A small network was shown many inputs. Here are its activations along a few directions, one row for each input.
Each table varies a few parts of the input and shows all the possible inputs, shuffled.
Descriptions start from the smaller parts, as in this example, which fits no table here: one of 8 places around a ring, together with either a single point or one of 9 places around a ring or (one of 3 separate values, together with one of 6 places along a line).
Shared parts are said once, and a part with two or three values counts as separate values.
(in the rows, 128 means zero)

Other details of the inputs vary at random and push rows far along two fixed directions, the same in every table; ignore that.

A family of inputs:
r1: [137 121 136 120 129 124 108 150 124 144 134 126 135]
r2: [117 134 141 111 134 126 106 116 126 148 131 121 116]
r3: [152 119 134 106 140 127 117 119 120 131 140 145 142]
r4: [118 112 145 124 125 119 119 114 127 140 127 121 124]
r5: [ 78 147 107 155 150 166 164 154  87  89  72 133 115]
r6: [118 110 142 127 128 127 128 116 144 143 131 132 130]
r7: [128 116 136 126 122 115 140 120 141 143 116 118 130]
r8: [128 118 138 123 121 111 136 119 134 141 117 114 128]
r9: [128 115 119 117 145 113 138 125 148 130 126 137 132]
r10: [129 116 120 119 149 109 138 125 149 128 128 141 131]
r11: [147 123 132 113 140 139 107 144 138 129 136 119 135]
r12: [154 115 132 113 136 144 115 145 136 128 138 117 131]
r13: [ 85 155 119 165 138 164 154 148  80 101  59 118 108]
r14: [109 142 117 158 148 204 150 179  86  93  88 127 107]
r15: [127 117 121 113 137 104 128 123 127 126 126 120 127]
r16: [ 98 211  95 219  72 175 152 100 108  63 161 165 141]
r17: [120 112 143 130 137 125 127 116 148 141 129 141 129]
r18: [ 96 145 122 161 138 188 151 182  78 105  84 137 103]
r19: [131 119 137 129 135 113 140 121 150 141 118 131 130]
r20: [142 179 108 176  49 115 122  68 145 102 217 147 155]
r21: [150 109 132 116 124 133 124 152 125 137 140 125 113]
r22: [149 116 126 100 136 129 123 128 124 124 124 147 144]
r23: [157 110 129 114 131 139 124 150 127 130 141 122 116]
r24: [163 197 103 166  60 113 100 100 135  98 222 144 163]
r25: [129 141 134 110 132 114 118 120 128 148 121 111 118]
r26: [126 138 118 100 147 110 115 124 127 135 130 121 119]
r27: [129 117 136 126 126 116 141 120 146 143 119 122 131]
r28: [131 118 136 128 129 116 140 121 149 143 117 127 131]
r29: [121 116 141 122 125 117 112 113 124 140 125 119 120]
r30: [130 119 138 124 122 107 131 119 128 140 116 111 125]
r31: [139 120 136 121 123 126 113 150 123 146 137 125 123]
r32: [125 113 119 115 138 111 137 124 140 130 126 128 132]
r33: [117 110 145 123 123 123 124 115 132 141 128 124 126]
r34: [130 120 117 111 138 102 122 122 124 127 123 118 123]
r35: [127 114 119 115 141 112 138 124 145 129 129 133 133]
r36: [141 126 135 114 138 131 105 145 135 132 133 124 140]
Description of these inputs: either one of 2 separate values or one of 10 places around a ring or (one of 3 separate values, together with one of 8 places along a line).
- Which of the alternatives is r22? => one of 2 separate values
- A walk changes only the place on the ring of 10. It starts at r14 and steps to r23. List the rest of the walk in order. => r21, r18, r31, r1, r24, r36, r11, r12

A family of inputs:
r37: [ 79 167 126 187 125 200 143 176  80 100  80 124 113]
r38: [171  92 142  90 141 106 122 138 160 160 136 111 128]
r39: [ 79  97 151 105 213 168 125 183 109 144  35 125 114]
r40: [154  85 144  92 153 106 118 132 167 160 143 140 137]
r41: [ 63 169 117 178 133 167 159 136  75  97  67 127  96]
r42: [ 80 175 109 164 156 190 147 161  86  83  84 157 123]
r43: [161 108 144  83 146 100  98 133 150 160 132 102 130]
r44: [123 169 112 176  70 117 135  81 145 109 173 131 124]
r45: [126 168 119 178  66 111 138  83 135 115 173 132 126]
r46: [144 104 153  89 134  99  85 138 139 172 139 100 127]
r47: [101  92 156 114 193 176 144 194 112 146  29 104 103]
r48: [ 68 163 106 181 137 178 185 147 101  80  61 145 127]
r49: [159  73 141  93 127  97 120 146 145 157 145 112 120]
r50: [128  87 145  97 145  93 133 108 174 167 136 115 127]
r51: [144  83 150 102 130  82 132 107 159 166 115 120 143]
r52: [158 109 146  86 145 101  95 131 152 162 131  95 133]
r53: [109  74 138 108 195 166 164 197 107 128  32 107  98]
r54: [ 94  80 136  98 191 156 143 199  82 134  40 109  91]
r55: [ 74 170 103 168 142 166 169 139  82  83  57 145 129]
r56: [158  86 148  93 129 104 112 144 147 171 144 115 122]
r57: [148 158 116 159  76 141 129  93 124 102 187 152 143]
r58: [129 100 131  83 153  79 121 108 167 158 127 116 135]
r59: [144  92 159  82 140 109  91 112 137 163 138 120 130]
r60: [ 91  86 159 112 182 175 141 202  98 156  38 113  95]
r61: [ 58 160 113 188 138 187 175 139  96  92  76 132 101]
r62: [125  98 137  84 153  84 121 104 162 162 135 113 126]
r63: [150 152 109 161  75 138 132  94 123  97 187 151 141]
r64: [137 174 115 172  90 136 116 106 149 105 185 150 157]
r65: [ 84  86 157 116 205 177 140 189 120 146  35 133 112]
r66: [124 176 114 166  76  95 126  81 120 108 169 133 136]
r67: [137 183 106 155 100 126 108 103 136 100 186 154 153]
r68: [125 172  99 168  86 115 146  88 157 101 174 142 150]
r69: [ 88 170 106 164 137 186 147 173  65  91  85 134 107]
r70: [154  80 141  77 142 103 107 114 133 154 140 126 126]
r71: [164 107 142  78 146 100 105 134 149 160 134 106 128]
r72: [148 155  96 163  92 126 139 110 142  85 189 160 149]
r73: [141 163 127 164  73 143 116  92 128 107 185 145 146]
r74: [101 175 100 160 149 187 157 167  77  81  76 130 113]
r75: [ 98 171 114 177 136 201 164 172  89  86  75 130 115]
r76: [ 64  92 148 109 194 149 144 159 104 148  21 105  80]
r77: [135 176 103 158  80  99 134  78 124 102 160 141 157]
r78: [ 87 146 106 158 140 188 157 147  62  71  84 144 112]
r79: [162 171  87 147  90 116 131 112 123  83 181 128 139]
r80: [ 70 167 115 176 138 159 164 137  72  93  60 134 120]
r81: [166 168  95 162  82 129 139 115 136  95 180 133 140]
r82: [156  78 137  93 152 104 121 133 166 155 142 139 135]
r83: [170  96 127  78 148  94 113 135 146 151 134 107 126]
r84: [141  93 160  85 140 110  87 111 139 164 137 114 133]
r85: [154 180 114 170  78 136 120 112 142 105 177 121 148]
r86: [144  85 145  96 134  85 134 110 165 163 117 126 144]
r87: [147 103 151  86 135  99  88 139 138 171 140 106 124]
r88: [150  90 151  93 149 109 112 133 168 164 142 138 138]
r89: [153 162 102 165  70 128 129 121 124 105 189 137 134]
r90: [144 174 119 169  67 133 113 119 128 115 187 132 139]
r91: [127 166 121 180  67 105 138  85 132 111 170 136 137]
r92: [128 181  93 151  88 102 139  84 139  93 167 144 155]
r93: [145 165  89 149 101 117 127 106 130  82 188 157 148]
r94: [144 163 124 160  72 144 122  93 126 106 187 150 144]
r95: [157  91 134  81 137  93 104 141 134 162 142 112 119]
r96: [139  84 156 107 130  79 130 108 153 171 120 116 135]
r97: [151  96 136  79 161  98 106 128 155 156 142 138 136]
r98: [124  95 141  89 147  86 116 101 156 166 135 108 115]
r99: [155  63 148  89 133 107 123 119 144 149 142 126 127]
r100: [151 102 148  81 134  99  95 140 136 170 142 111 122]
r101: [144  82 168  98 131 118  99 115 151 169 138 116 134]
r102: [145 168 109 145  85 131 117  89 113  99 187 150 142]
r103: [ 86 163  94 164 159 185 156 162  84  75  83 158 121]
r104: [147  92 156  77 140 109  98 113 135 162 139 124 128]
- The inputs of r88 and r42 match in every part but one. If r72 is changed in the same way as r88 into r42, which row does it become? => r93
- The inputs of r38 and r74 match in every part but one. If r45 is changed in the same way as r38 into r74, which row does it become? => r41
- What do these inputs look like to the network? => one of 2 separate values, together with either one of 10 places around a ring or (one of 4 separate values, together with one of 6 places along a line)
- Change only the choice among 4 separate values in r99. List by row number the other rows that result. => r49, r53, r72

A family of inputs:
r105: [160 105 141  81 159 117 105 152 158 161 128  99 124]
r106: [152  86 149  93 155 117 101 156 155 163 131 122 134]
r107: [ 93 193 101 199 112 210 155 163  75  63 114 159 127]
r108: [ 84 105 144 136 177 205 151 194  75 121  38 129  99]
r109: [166 170 111 143  71 120 104  98 117 107 200 130 140]
r110: [153 160 109 161  65 102 138  92 151 108 187 135 145]
r111: [151  78 115  67 177  96 129 131 150 134 130 136 128]
r112: [ 83 119 134 123 188 195 144 197  66 119  33 127  99]
r113: [133 162 120 160  78 109 127  69 151 113 188 148 158]
r114: [122  93 151  86 155  91 116 106 149 164 112 118 136]
r115: [129  92 144  91 147  87 116 125 142 168 121 100 112]
r116: [122  84 160  99 146 101 118 112 159 172 117 123 118]
r117: [153  94 145  76 154 109 101 149 136 159 130 120 128]
r118: [ 76 203  97 199 118 178 169 122  80  61  88 150 134]
r119: [150  66 123  78 172 106 136 132 161 138 134 144 129]
r120: [155 170  96 151  75  92 133  85 141 107 179 135 153]
r121: [152 163 112 163  75 104 138  80 154 110 183 147 158]
r122: [152 175 104 152  81  94 131  78 143 107 179 139 157]
r123: [ 84 108 141 134 180 205 151 197  78 121  40 134 101]
r124: [163 181 100 147  87 114  98 115 137 105 201 137 154]
r125: [ 70 191  99 214 104 189 170 140  81  72 104 140 110]
r126: [ 83 202  87 199 106 174 173 142  76  59  90 137 120]
r127: [144  76 144  98 142  95 136 125 160 165 111 120 133]
r128: [135  89 142  90 143  84 123 130 142 163 117 100 117]
r129: [154  89 148  77 146 112 101 141 128 162 127 113 122]
r130: [133 177 106 153  76  95 117  78 136 117 194 131 132]
r131: [134 179 112 152  79  97 114  70 141 114 187 138 138]
r132: [152  96 144  80 157 107  97 152 140 159 129 119 130]
r133: [166 158 119 155  65 130 111  99 128 110 204 138 142]
r134: [135  77 150 100 137  94 130 132 153 166 120 107 118]
r135: [116  82 157  96 146 103 117 109 161 169 117 121 128]
r136: [100 204  96 204 117 218 159 166  97  64 111 138 122]
r137: [116  94 149  85 151  92 110 106 150 165 114 114 127]
r138: [ 86 113 140 127 178 195 140 188  61 114  30 109  94]
r139: [156  73 160  91 136 122 105 137 135 161 129 108 120]
r140: [145 162 118 162  78 106 134  73 154 110 184 148 159]
r141: [ 52 110 142 148 180 182 164 172  90 130  29 125  87]
r142: [152  84 152  90 152 117 104 154 151 163 133 126 131]
- The inputs of r127 and r120 match in every part but one. If r107 is changed in the same way as r127 into r120, which row does it become? => r117
- What do these inputs look like to the network? => one of 2 separate values, together with either a single point or one of 8 places along a line or one of 10 places around a ring
- Change only the place on the line of 8 in r133. List by row number the other rows that result. => r106, r107, r108, r123, r136, r139, r142
- Change only the place on the line of 8 in r129. List by row number the other rows that result. => r105, r109, r112, r117, r124, r132, r138
